A small network was shown many inputs. Here are its activations along a few directions, one row for each input.
In each table, some parts of the input vary, and every possible input appears once, in random order.
Descriptions start from the smaller parts, as in this example, which fits no table here: one of 5 places around a ring, together with either a single point or (one of 2 separate values, together with one of 4 places along a line) or one of 9 places along a line.
Shared parts are said once, and a part with two or three values counts as separate values.
(in the rows, 128 means zero)

Other details of the inputs shift rows strongly along three fixed directions, in all tables alike. That doesn't count.

Table:
R1: [139 141 149  78 175 139  98 205 103  93 118  98]
R2: [141 100 160 101  64 110 136 151 126  71 144 147]
R3: [114 109 141 136 226  71 165 153  44 150  58 121]
R4: [117  90 112 161  76 128 146  65 147 158 166 171]
R5: [138 146 171  79 157 127 113 205 109  99  94  91]
R6: [118 171 110 158 146 123 145 108 131 155  91  96]
R7: [117 180 107 163 138 127 142 102 140 157  93  95]
R8: [138  77 166  89  86 135 113 146 133 105 166 161]
R9: [117 165  91 153 168 141 123 121 128 152 108  93]
R10: [121 176  84 156 147 149 120 106 148 147 121  94]
R11: [142  75 166  90  91 129 119 147 124 103 169 167]
R12: [117 106 139  93  82 134 109 142 114  69 167 163]
R13: [151 199 154  93  94 171  89 167 178  91 124  80]
R14: [138 102 124  89  76 133 114 157 117  81 167 164]
R15: [141 177 106 168 104 175 111  73 213 175 152 102]
R16: [130  79 181  95  93 137 110 129 136  95 174 172]
R17: [132  83 109 153  74 120 145  74 141 156 168 184]
R18: [ 97  85 110 153 106  72 184 100  71 145 120 178]
R19: [143 172 106 164 106 175 113  76 209 172 151 101]
R20: [146 134 182  78 193 113 119 212  89  93  78 105]
R21: [111 144  97 144 187 120 131 135 104 155  98 101]
R22: [ 91  83 114 158 104  77 183  89  72 141 115 176]
R23: [136 114 139 140 196 119 131 120 124 167 105 129]
R24: [105  82  91 167 117  88 162  82  99 129 138 162]
R25: [116 121 114 135 230 101 138 148  74 144  80 121]
R26: [152 149 110 169 123 150 125  80 197 166 138 100]
R27: [150 196 124  95  99 190  72 163 186  87 152  82]
Each input here is: one of 3 separate values, together with either a single point or one of 8 places along a line.
The inputs of R11 and R18 match in every part but the choice among 3 separate values. If R16 is changed in the same way as R11 into R18, which row does it become?
> R13
Change only the place on the line of 8 in R21. List by row number the other rows that result.
> R1, R9, R10, R12, R14, R25, R27

Table:
R28: [102 123 123 129 212  99 141 148  60 136  84 119]
R29: [130 115 167  92 179 135 106 165 104 101 120 130]
R30: [147 123 105 121 102 149 109 133 159 128 160 135]
R31: [150 190  83 154 184 163 105 126 170 190 109  72]
R32: [154 195 113 111 146 157 102 173 151 123 107  70]
R33: [124  89 147 112 141 118 124 131 105  99 142 158]
R34: [113  96 139  99 140  97 140 165  63 106 114 155]
R35: [130  76 158 112  69 116 138 116 125 107 162 180]
R36: [136  74 145 118 146  92 152 150  91 125 120 151]
R37: [162 202 114 131 125 158 111 150 177 134 108  69]
R38: [132 185 121 128 157 155 104 145 148 119 112  71]
R39: [123  90 169 117 169 116 125 140 105 121 122 119]
R40: [104  74 172 117 243  88 137 151  51 124  89 125]
R41: [113 175 129 131 203 136 117 147 114 142  84  76]
R42: [158 159 113 139 141 143 125 137 162 163 113  97]
R43: [ 97 194  58 220 129 134 156  38 165 214 103  96]
R44: [103 106 139 101 185 102 132 166  57 111 100 135]
R45: [120  99 137 129 126 126 126 117 124 116 149 138]
R46: [170 195 137 117 143 178  83 150 198 121 125  77]
R47: [ 97 103  98 201 150  89 178  45 107 208 106 157]
R48: [150 108 135  80  82 155  94 164 147 104 177 153]
R49: [129 144  99 122  84 144 118 129 143 104 150 128]
R50: [110  78 178 118 215  97 138 147  66 134  97 126]
R51: [150 126 103 112  71 159 103 132 174 124 177 143]
R52: [141 173 126 128 177 161 100 137 160 136 114  87]
R53: [133  92 133 113  55 105 147 134 116  90 151 170]
R54: [105 115  78 206  91 117 166  30 151 193 149 146]
R55: [132 159 133 142 148 153 115 115 161 162 124  90]
R56: [ 90 120  57 200  76 105 174  34 130 155 148 160]
R57: [123  91 157 102 142  88 149 161  74 104 106 151]
R58: [107 103 172 117 199  85 151 156  58 127  78 131]
R59: [123  94 168  87 104 140 108 149 121  91 161 152]
R60: [140 139 136 116  69 138 126 132 157 102 143 127]
R61: [155 164 143 131 159 151 108 137 171 140 110  78]
R62: [130 192 133 115 162 162  96 160 146 118 109  68]
R63: [105  91 129 112  66 118 134 121 108  85 163 174]
R64: [117 117  65 203  78 108 166  22 156 173 151 178]
R65: [150 199 110 116 146 166  91 166 160 110 116  62]
R66: [114 113 117 137 190  88 153 144  65 136  88 124]
R67: [116 107 169  86  93 126 121 154 110  79 140 147]
R68: [132 136  89 122  21 142 131 116 150 110 173 161]
R69: [128 119 162  89  74 139 111 155 136  69 152 133]
R70: [136  95 104 130 108 126 127 119 135 131 161 155]
R71: [128  94 113 115  56 109 142 134 108  88 162 171]
R72: [126 158 124 141 153 155 113 116 153 150 128  97]
R73: [132 158 121 139 129 161 109 115 167 143 138  99]
R74: [160 171 156 116 158 159  97 153 175 130 111  74]
R75: [139 134 119 129 102 150 112 114 163 110 157 132]
R76: [122 191 115 154 170 146 121 118 154 161  93  67]
R77: [154 187 100 155 168 150 123 129 170 191  95  74]
R78: [112 112 141 130 123 111 139 125 111 106 126 132]
R79: [176 148 126 102  43 168 104 152 200 109 169 122]
R80: [129 116 169  91 177 135 106 165 104 103 121 131]
R81: [100 113  81 206 167  88 175  39 108 197 103 163]
R82: [133 121 148 106  61 129 127 138 140  93 148 148]
R83: [112 117 131 108 167 113 127 162  79 106 110 127]
R84: [125  96 145 129 101 117 139 109 126 134 140 159]
R85: [125  94 137 109  66 103 150 133 104 102 144 178]
R86: [147 115 166  88  85 145 105 150 145  88 160 163]
R87: [152 120 111 124  35 143 132 117 170 134 168 159]
R88: [100  96  90 190 127  92 173  44 107 178 126 188]
R89: [130 141 136 121  79 135 131 125 145 120 137 133]
R90: [111  90 173 122 223  71 154 161  47 118  69 120]
R91: [ 95 122  73 198 138  78 193  64  93 197  90 154]
R92: [127  88 181  85  94 137 112 151 124  97 160 151]
The inputs of R49 and R44 match in every part but one. If R54 is changed in the same way as R49 into R44, which row does it become?
> R92
Describe the family of inputs behind these rows.
> one of 5 places along a line, together with either one of 2 separate values or one of 5 places around a ring or one of 6 places around a ring
Change only the place on the line of 5 in R91. List by row number the other rows that result.
> R37, R53, R57, R85
Start at R76 and move only the place on the ring of 6, one step at a time. The first step leads to R63. Which rows follow, in order?
> R83, R32, R57, R82
Start at R65 and move only the place on the ring of 6, one step at a time. The first step leads to R71. Which rows follow, in order?
> R53, R90, R78, R56
